These are the activations of a small neural network, seen along a few directions. Each row is one input.
Each table varies a few parts of the input and shows all the possible inputs, shuffled.
Descriptions start from the smaller parts, as in this example, which fits no table here: line(4) and (point or line(9) or (values(2) and ring(8))).
Shared parts are said once, and a part with two or three values counts as separate values.
(in the rows, 128 means zero)

Other details of the inputs vary at random and push rows far along three fixed directions, the same in every table; ignore that.
These rows show it; all are for the same input, with only those details redrawn:
[184 145  53 155  72 143 117 144  97 173 114 131 114 127]
[121 176 120 191 117 159 230  65 115 122  97 135 180 192]
[ 96 115 241  68 204 119 171  17 128  24 155 176 175  86]
[189  60 141 113 150 154  68  65  13 159 224 222  97 103]

Rows:
R1: [155  60 166  16 190  92  37 118 105  51 163 181 117  28]
R2: [105 148  91 224 144 142 214 100 158  91 121 170 185 222]
R3: [ 58 164 196  98 139  87 238 118 182  65  35  64 178 100]
R4: [114 189  94 105  81 127  78 217 248  88  36  29  92  76]
R5: [162  48 176 116 157 136  80 123  31 217 236 197 107 123]
R6: [156  53 172 115 154 139  53 125  35 213 227 210 120 142]
R7: [116 144 123  81 118 132  39 195 205  76  81  73  93  75]
R8: [144  65 170  59 166  90  51 108 160  54 218 204  98  29]
R9: [158 120  89 166  92 113 142 204  96 226 137 103 117 142]
R10: [ 99 188 120 193 117 164 228  76 118 114  97 156 154 198]
R11: [ 91 108 234  62 208 120 162  25 126  16 150 180 185 101]
R12: [153 164  95  62  86  89 100 176 203  78  64  82 122  33]
R13: [ 53 168 195 103 169  83 194 150 219  70  55  89 218 147]
R14: [ 87 150 149 212 150 151 222 101 137 133 132  76 130 234]
R15: [113  70 178  21 189  71   8 141 138 123 170 118 130  57]
R16: [158 143  37 158  98 141 105 174  88 151 100 160 102 154]
R17: [ 92 128 179 195 174 199 182  58  93 119 156 137 131 206]
R18: [ 90 159 141 220 151 180 218 100 117 113 112  86 136 210]
R19: [150  57 153 114 159 134  59  94  44 229 237 152 103 123]
R20: [147 124  70 161  98 114 119 173 105 236 143  60 115 142]
R21: [108 153 103 221 120 146 243  87 158 104 142 154 165 198]
R22: [136 141  81  97  98  82  91 191 243  57 102 121 126  65]
R23: [144  61 148 112 156 137  31  97  45 224 228 166 117 143]
R24: [169 111  41 192  85 119 148 168 120 144 173 142  97 133]
R25: [156 139  95 162  79 129 111 191 119 232 126 119 126 154]
R26: [119  78 189  47 169 113   9 141 162  94 180 128  74  87]
R27: [ 89 155 155 179 113 154 239  84 100 163  76 120 171 193]
R28: [146 129  82 140  67 139  99 169  89 208  81 127 118 148]
R29: [161 140  49 161  81 134 148 168  75 156 129 136  80 125]
R30: [112 161 116  64  95  74  69 190 227 150  85  29 133  62]
R31: [ 82 149 143 181 134 146 210  97  96 147  56 135 189 220]
R32: [109 172  78 102 106 119  66 235 236  71  24  36 107  96]
R33: [185 127  48 156  81 129 148 157  73 164 128 114 104 116]
R34: [118 154 132  54  78  85  93 190 194 122  39  74 118  42]
R35: [158 150  48 154  77 149 107 161  96 159 109 158  98 148]
R36: [ 47 167 181 121 177 111 164 130 240  40  65  62 164 182]
R37: [ 54 147 239 103 189 125 155  75 212  51 131  97 140 151]
R38: [182 133  51 150  78 142 136 146  88 171 123 126 108 122]
R39: [125  75 194  48 174 108  35 139 158  98 191 113  59  68]
R40: [106 105 189 158 185 173 204  12  31 107 202 228 134 176]
Q: Describe the family of inputs behind these rows.
A: line(5) and (values(2) or line(6))
Q: Changing only the line(5) part turns R19 into R23. The same change can be made to R21. Which row results?
A: R22
Q: Which other rows does R10 become when the line(6) part takes its other values? List them by row number.
A: R8, R12, R25, R30, R34
Q: List by row number the other rows that have the line(5) part in common with R32.
A: R1, R2, R13, R15, R16, R31, R36
Q: List by row number the other rows that have the line(5) part in common with R14.
A: R3, R9, R18, R20, R24, R29, R33

Rows:
R41: [137 125 137 109 126 127 115 138 120 122 115 140 138 103]
R42: [137 118 109 123 138 116 130 139 133  96 143 138 115 105]
R43: [141 132 137 113 126 133 113 119 130 125 132 114 125 100]
R44: [138 115 132 113 129 109 135 139 131 129 142 125 129 100]
R45: [130 129 121 116 126 130 120 131 130  97 128 143  98 111]
R46: [138 113 122 125 130 115 131 138 135 110 142 133 121 101]
R47: [110 131 153 138 145 140 164  97 120  94 109 149 159 146]
R48: [145 125  92 192 125 162 140  95  83 158 164 180 131 200]
R49: [135 124 115 111 133 129 111 136 119  94 114 148 126 114]
R50: [147 117  96 160 112 153  81 156 101 193 144  98  96 160]
R51: [129 123 134 117 119 130 121 130 132 111 126 138 103 106]
R52: [150 132  95 193 112 172 149  96  81 169 141 135 125 184]
R53: [ 85 157 136 149 131 129 147 144 189 129  98  87 156 169]
R54: [148 134 108 137  94 138 117 151 115 157 126 132 101 116]
R55: [104 158 129 134 129 124 169 102 143 123  98  89 153 148]
R56: [132 125 134 108 124 116 109 128 147 136 138 137 137 115]
R57: [105 156 144 139 117 135 182 116 143 124 101 117 140 145]
R58: [122 124 127 104 130 103 106 126 140 137 135 132 136 121]
R59: [158 124  97 144 104 122 128 159 120 155 140 125 119 111]
R60: [128 114 125 110 134  98 132 137 125 130 140 121 128 106]
R61: [ 99 152 133 155 129 117 174 158 177 119  99  74 148 161]
R62: [ 96 157 133 137 119 121 179 117 140 125  95 109 139 151]
R63: [134 122 125 119 124 120 105 127 151 115 137 144 129 116]
R64: [141 124  95 122 111 119 107 151  98 163 109 129 126 129]
R65: [119 114 150 114 151 127  96 152 130 133 114 118 125 130]
R66: [109  84 219 106 197 143 146  44  62 106 177 199 160 137]
R67: [136 129 135 116 123 120 107 130 148 129 139 141 138 110]
R68: [110 121 155 116 138 128 103 149 137 133 133 112 102 130]
R69: [137 128 136 106 127 129 115 118 128 132 131 110 125 104]
R70: [140 131 114 116 135 135 109 117 131  98 132 123 112 111]
Q: Changing only one part turns R54 into R41. The same change can be made to R68. Which row results?
A: R65
Q: Describe the family of inputs behind these rows.
A: values(5) and (point or line(5))
Q: Which other rows does R48 become when the values(5) part takes its other values? List them by row number.
A: R42, R45, R49, R70
Q: Which other rows does R63 become when the line(5) part takes its other values? List them by row number.
A: R48, R56, R58, R67
Q: Which other rows does R62 become when the values(5) part takes its other values? List them by row number.
A: R55, R58, R60, R64

Rows:
R71: [119 145 128 159 129 127 202 106 132 114 119 118 158 148]
R72: [ 98 148 142 168 136 141 184  95 138 120 127 111 141 172]
R73: [154 131  78 116  98 117  99 158 131 141 119 136 119 104]
R74: [106 168 129 149 116 117 205 129 176  95  88 104 165 132]
R75: [ 95 116 203  61 168  92 124 126 163  86 132 117 141  73]
R76: [130  94 148 110 151 115  99 111 117 136 174 159 128 116]
R77: [161 137  76 123  88 117 114 171 116 158  95 107 111 104]
R78: [109 168 128 146 119 119 189 122 180  94  93 105 171 141]
R79: [156  79 125 158 150 157 103 108  61 143 201 191  96 148]
R80: [119 111 161  92 150 104 120 135 129 127 139 110 128  99]
R81: [152 139  76 132  97 129  85 171 132 145 100 121 110 123]
R82: [125 135 122 177 132 156 170  82  81 159 131 166 161 190]
R83: [104 109 188  64 180 108 109  93 155  38 144 160 138  80]
R84: [ 86 164 140 149 131 137 176 134 171  96  69  93 154 166]
R85: [135 127 138  95 134 127 111 116 141  94 132 134 114  93]
R86: [ 92 170 144 142 127 120 180 132 177 123  85  84 171 162]
R87: [138 134 123 107 121 120 114 139 168 100 126 108 116  89]
R88: [159 141  80 123  86 123  96 168 126 157  99 120 118 113]
R89: [ 98 177 121 145 108 108 183 143 201 110  76  81 166 151]
R90: [148 139  93 125  91 138  88 164 137 161 102  93 103 120]
R91: [139 139  92 132  99 129  96 177 135 167 117  81  95 121]
R92: [118 135 137  99 122 125 105 143 148 115 103  93 112  97]
R93: [131 114 137 108 146 117 103 129 151  88 146 141 125 100]
R94: [157  86 128 152 142 157 108  92  54 154 204 175  95 133]
R95: [113 129 134 184 141 165 154  92  92 155 132 147 152 207]
R96: [141 132  87 135 106 124  80 185 143 165 118  99 110 136]
R97: [113 153 131 151 124 133 199 102 127 112 107 139 157 152]
R98: [125 123 126 184 132 141 184  96  87 166 152 138 143 186]
R99: [119 121 163  96 148 124  99 126 146 122 142 108 117 109]
R100: [144  80 143 127 147 145  84  99  55 178 181 182 124 141]
R101: [125 130 138  93 121 113 102 145 148 125 106 112 135 103]
R102: [114 156 144 147 133 149 168  91 132 111 102 122 148 155]
R103: [171 139  38 159  71 143  84 200 113 175  94 117  84 137]
R104: [159  80 125 140 145 141  99  97  64 161 203 193 120 130]
R105: [119 111 146 106 149 111  96 131 155 102 148 133 122 114]
R106: [124 118 152 101 143 118 105 121 155 109 148 118 113 105]
R107: [116 110 148 108 149 114 106 141 154  96 144 130 109 112]
R108: [148 129  88 131  89 109 111 178 141 164 122 111 106 111]
R109: [137 137 117  96 114 110 114 142 149 104 114 130 131  93]
R110: [129  95 165 100 144 128 106 115  91 141 151 154 123 107]
R111: [132  92 160  98 149 124 109 110  86 139 151 142 123 107]
R112: [139 134 111  98 115 104 136 145 140 106 108 116 124  85]
R113: [164 134  47 149  75 124  78 204 124 217 116  99 106 137]
R114: [ 87 100 216  65 196 108 106 114 159  58 151 131 128  91]
R115: [129 135 128 179 124 156 183  90  71 161 127 162 148 181]
R116: [125 137 120 189 131 171 184  73  72 142 147 157 132 189]
R117: [136 100 138 112 151 136 104 115 102  98 160 173 103 115]
R118: [106 160 139 164 131 153 188  88 118 115 101 120 147 167]
Q: Describe the family of inputs behind these rows.
A: ring(6) and (values(2) or line(6))
Q: Changing only the ring(6) part turns R116 into R91. The same change can be made to R83. Which row results?
A: R96
Q: Changing only the ring(6) part turns R86 into R78. The same change can be made to R114. Which row results?
A: R79
Q: Start at R115 and move only the ring(6) part, one step at a time. The first step leads to R97. Which rows follow, in order?
A: R74, R108, R75, R110
Q: Start at R106 and move only the ring(6) part, one step at a time. The first step leads to R99. Which rows follow, in order?
A: R90, R102, R85, R87
Q: Which other rows does R102 become when the values(2) part takes its other values? List them by row number.
A: R118
